These are the activations of a small neural network, seen along a few directions. Each row is one input.
In each table, some parts of the input vary, and every possible input appears once, in random order.
A made-up example of a description, with smaller parts first: ring(8) and (point or ring(9) or (values(3) and line(4))).
Shared parts are said once, and a part with two or three values counts as separate values.
In the rows, zero is written as 128.

Other details of the inputs vary at random and push rows far along three fixed directions, the same in every table; ignore that.
These rows show it; all are for the same input, with only those details redrawn:
[139 136  85  65  92 119 192 166 166 143 105 144 150]
[136 183 157  58 114  81 155 164 142 148 124 126 119]
[152  55  67 131  97 137 160 132 171 173  95 129 168]
[144  62 109 178 111 136 117 128 135 180 105  91 141]
[185  66 119  85 125  68 151 102 217 217 107 155 163]
[150  59  67 128  98 137 163 136 172 174  94 131 166]
[ 99 159  92 135  80 170 157 196  87 101 110  83 123]

Table:
r1: [105  97  51 104  92 149 178 151 138  73 122 147 190]
r2: [106  90 137 193 153 133  87 119  82  89 136  88 157]
r3: [110 205 153 119 116 145  98 151  77  93 152 122  71]
r4: [123 184 183  89 136  86 130 151 135 146 103 131 127]
r5: [ 82 146 113 161  93 184 133 184 104 122  92  96 154]
r6: [149 111 187 131 172  46  77  94 121 142 131 116 146]
r7: [171  87  88  98 143 135 152  81 173 146 119 189 130]
r8: [148 115 138 160 137 140  87 107 106 144 148 109 101]
r9: [169 119 174 149 166  90  84  82 124 167 153 114  83]
r10: [122 127 162 191 147 154  92 104 104 141 148 110  81]
r11: [146 132 129  41 169  53 163 108 162 103 131 176 163]
r12: [ 97  91 126 199 119 150  76 136  90 107 112 102 164]
r13: [112 154 108  79  89 139 186 167 173 143 100 149 162]
r14: [129 161 128  57 121 106 161 153 170 141  88 165 163]
r15: [ 93  90 112 201 131 173  90 129 111 105  94 125 164]
r16: [126 173 169  47 135  60 130 135 140 109 144 155 153]
r17: [132 209 183 100 160 109 120 133  81 108 164 110  62]
r18: [108 185 117 118 128 180 145 148  89  80 147 129  88]
r19: [133 111 153 203 148 153 107 102 106 151 163  82  76]
r20: [148 125 171 154 163 117  78  89 125 157 142 134  93]
r21: [115  83  44  89 119 144 208 127 164  65 133 167 183]
r22: [144 114 137 135 114 108 122 141 136 176 110  99 132]
r23: [137 211 163  58 121 102 149 139 139 129 168 148  79]
r24: [162 126 172 143 156 103  72  83 116 157 145 128  88]
r25: [135  82 142 142 168  87  88 100 114 113 134 118 174]
r26: [121 220 184 100 127 109 131 142 107 122 177 118  53]
r27: [131  80 151 186 133 131  80 120 138 183  91 101 168]
r28: [103  82 111 195 124 150  73 133  91 100 106 109 169]
r29: [179  73 110 143 160 123 138  74 154 163 140 134 114]
r30: [144  88 146 138 154  81  79 100 136 143 103 141 173]
r31: [102 140  78 139 112 193 169 135 128  89 135 155  92]
r32: [123  96 109 198 139 195 114 111 101 128 138 105 102]
r33: [109 132  86 158 121 202 168 129 114  99 142 128  89]
r34: [112 134 102 110 120 121 134 144 112  81 104 144 164]
r35: [159 113 193  93 166  30  75  90 152 158 134 144 167]
r36: [116 192 186  65 176  56 115 135  91  79 147 131 131]
r37: [159 135 185 137 168  99  90  94 121 161 162 114  89]
r38: [173 100 118  97 144 112 164  86 187 173 151 159 119]
r39: [110 191 127 133 141 172 149 144  73  74 146 112  70]
r40: [125 139 166 160 110 122 107 154 115 179 128  67 114]
r41: [101 150 134 108 113 111 148 147 114  85 146 119 144]
r42: [114  83 152 181 157 109  91 107  99 103 150  91 160]
r43: [ 97 193 195  96 126  83 111 145 120 106 143 131 124]
r44: [135  73  87 169 108 169 130  98 150 145 139 141 109]
r45: [ 97 142 119 112 100 130 135 152 123  87 122 140 165]
r46: [ 92 157 126 145 137 145 113 146  92  69 100 135 142]
r47: [146  68 125 141 150  87  96 100 125 128 113 126 179]
r48: [177 119 179 118 163  69  91  67 156 177 147 152  91]
r49: [171 102 147  96 126  62 144 116 188 206 118 131 137]
r50: [120  81 128 163 135 129 102 102 159 136 103 152 171]
r51: [125 163 124  43 144  95 143 131 167 102  96 202 170]
r52: [126  91 118 200 139 192 120 103 115 138 142 107 100]
r53: [134 113  28  81  89 179 201 141 162 104 133 179 135]
r54: [ 86 150 149 169  99 157 131 168 116 142 112  88 131]
r55: [118 151  75 117 120 183 167 136 114  80 128 152 101]
r56: [ 95 173 104 131  76 172 148 201  85 104 119  78 119]
r57: [108 196 163 126 132 148 112 138  94 106 150 131  68]
r58: [101 177 136 124  80 141 168 187 120 143 139  79  97]
r59: [144 137  82  92 138 164 175 117 134 101 132 160 115]
r60: [173  56  76 147 133 148 126  84 149 152 128 143 130]
r61: [118 187 149 114 109 141 121 136 113 115 155 136  73]
r62: [ 80 157 128 135 120 152 138 147 121  80 116 143 138]
r63: [113 105 125 185  94 154 130 158 121 167 126  66 122]
r64: [116 182 183  87 153  81  88 128 133 111 117 164 143]
r65: [128  98 118 203 136 184 107 116  89 133 149  85  97]
r66: [146  67  48 132 100 177 151 107 162 136 124 166 136]
Q: Describe the family of inputs behind these rows.
A: line(6) and (values(2) or line(4) or ring(5))
Q: Changing only the line(6) part turns r59 into r18. The same change can be made to r51. Which row results?
A: r64
Q: Changing only the line(6) part turns r7 into r57. The same change can be made to r30. Which row results?
A: r12
Q: Change only the line(6) part in r9. List by row number the other rows that result.
A: r8, r23, r26, r53, r60
Q: Change only the line(4) part in r11. List by row number the other rows that result.
A: r6, r34, r46
Q: Change only the values(2) part in r49. List by row number the other rows that result.
A: r4
